Each row below holds a small network's activations on one input, seen along a few directions.
Each table varies a few parts of the input and shows all the possible inputs, shuffled.
Descriptions start from the smaller parts, as in this example, which fits no table here: one of 6 places along a line, together with either a single point or one of 11 places along a line or (one of 3 separate values, together with one of 8 places around a ring).
Shared parts are said once, and a part with two or three values counts as separate values.
(in the rows, 128 means zero)

Other details of the inputs shift rows strongly along two fixed directions, in all tables alike. That doesn't count.

Table:
row 1: [125 145 159 111  98 133 118 118 139 125 127]
row 2: [140 172 111 193 132 149 139 138 142 132 196]
row 3: [140 113 122 158 162 116 151 148 129 115 136]
row 4: [118 103  90 127 149 130 125 136 109 142 122]
row 5: [147 152 148 122 110 138 146 113 154 130 120]
row 6: [128 144 157 114  96 137 126 119 140 122 127]
row 7: [139 104 127 152 153 124 133 158 113 120 145]
row 8: [146 137 145 113 122 118 141 115 162 144 141]
row 9: [115 150 113 110 123 132 122  97 136 145  95]
row 10: [137 134 152 118  92 148 141 125 151 121 127]
row 11: [126 103 131 148 134 126 123 156 103  98 138]
row 12: [151 125 140 107 108 136 142 134 153 147 149]
row 13: [136 147 153 108 127 101 120 109 149 149 141]
row 14: [115 132 112 156 159 126 128 131 113 111 102]
row 15: [114 154 114 109 125 126 113  94 133 145  95]
row 16: [125 144 107 113 120 141 135  99 142 142  96]
row 17: [123 149 160 108 101 127 112 114 136 125 128]
row 18: [134 137 154 116  93 145 138 123 148 121 127]
row 19: [123 106 135 146 135 121 117 155 100 100 138]
row 20: [142 143 147 110 123 111 135 113 156 148 140]
row 21: [142 142 162 126 135 103 129 127 148 135 148]
row 22: [114 112 136 140 139 113 104 150  94 102 137]
row 23: [130  97 127 150 130 134 135 159 106 101 136]
row 24: [122 120 138 157 138 132 129 148 109  91 122]
row 25: [ 98  94  53 120 164 131 119 121  90 148 103]
row 26: [125 101 129 149 131 131 129 160 105 102 136]
row 27: [114 110 134 142 137 118 112 152  95 103 135]
row 28: [150 136 142 115 121 121 146 118 163 143 142]
row 29: [133 140 105 113 113 151 144 101 148 145  96]
row 30: [ 87 101  33  76 138 141 108  83 101 191  81]
row 31: [127 118 133 142 159 105 108 153 101 124 142]
Each input here is: either a single point or (one of 5 places around a ring, together with one of 6 places along a line).
Which other rows does row 21 become when the place on the line of 6 takes its other values? List them by row number.
Answer: row 3, row 8, row 13, row 20, row 28

Table:
row 32: [136 159 160 130 119 111 121 120 149 117 143]
row 33: [138 130 153 164 143 136 138 149 117  96 112]
row 34: [146 134  91  96 112 140 137 103 164 191 161]
row 35: [144 126 146 114  98 143 142 136 138 124 126]
row 36: [127 141 120  98 100 153 141  93 153 148  92]
row 37: [132 128 147 169 148 127 143 143 131  94 121]
row 38: [122 156 119  87 101 134 113  90 138 153 104]
row 39: [131 158 151 121 115 116 118 115 146 123 133]
row 40: [140 124 141 117 102 136 147 131 147 123 132]
row 41: [113 134 123 161 138 142 120 135 100 105 109]
row 42: [134 110 116  72  97 138 128 107 144 160 121]
row 43: [125 125  80 148 176 117 132 129 121 166 145]
row 44: [ 94  87  58 116 144 141 102 125  76 141 101]
row 45: [133 138 181 139 132 101 117 147 134 114 168]
row 46: [142 125 142 116 100 139 145 133 142 124 129]
row 47: [101  74  55 116 156 133 122 125  97 140  94]
row 48: [112 138 122  78 105 126 111  97 141 166 126]
row 49: [138 130 147 155 159 105 133 142 124 100 121]
row 50: [102 109  62 128 168 125 123 109 100 134  67]
row 51: [153 148 169 122 123 117 131 129 144 119 123]
row 52: [119 120 111  80  91 134 117  99 144 158 139]
row 53: [139 137 167 146 104 133 130 154 126  99 158]
row 54: [138 129 161 104 125 110 131 126 145 140 137]
row 55: [107 130  33 163 176 157 144 107 116 156 103]
row 56: [136 129 144 156 160 103 135 140 128  99 123]
row 57: [160 111 179 128 119 119 128 161 126 111 156]
row 58: [119 156 117  89 102 131 113  88 143 152 107]
row 59: [111 112 111 165 141 132 126 155  98  95 133]
row 60: [ 90  90  63 120 171 118 122 116 101 147  87]
row 61: [134 128 149 168 147 129 142 145 127  95 119]
row 62: [135 142 174 113 116 115 113 134 125 134 150]
row 63: [126 127 127  73 112 125 126 101 143 168 111]
row 64: [144 111 147 105 111 121 133 131 148 132 148]
row 65: [121 121 113  78  89 137 114 101 139 159 136]
row 66: [142 138 170 144 102 136 127 157 122 100 155]
row 67: [101 100  95 185 163 126 127 162  84  84 130]
row 68: [140 131  92 168 153 140 152 145 129 135 158]
row 69: [125 124 107  88  91 147 147 101 156 150 113]
row 70: [111 115 129 150 163 111 108 151  89 115 132]
row 71: [125 155 151 138 106 138 129 118 150 117 134]
row 72: [166 173 147 148 138 113 144 124 166 146 168]
row 73: [111 130 122 175 150 138 121 144  97  95 114]
row 74: [136 114 159 140 156 108 125 156 107 116 131]
row 75: [130 108 145 143 133 120 112 158 105 107 156]
row 76: [132 155 163 144 105 136 130 124 143 111 138]
What is each input in this table made of?
Answer: one of 5 places around a ring, together with either a single point or (one of 2 separate values, together with one of 4 places along a line)
Changing only the place on the ring of 5 turns row 42 into row 46. The same change can be made to row 75. Which row results?
Answer: row 53
Which other rows agree with row 54 in the place on the ring of 5? List them by row number.
Answer: row 43, row 45, row 48, row 60, row 62, row 63, row 70, row 74
Which other rows does row 51 become when the place on the line of 4 takes its other values? List them by row number.
Answer: row 49, row 50, row 56
Which other rows does row 69 become when the place on the line of 4 takes its other values? List them by row number.
Answer: row 35, row 40, row 46
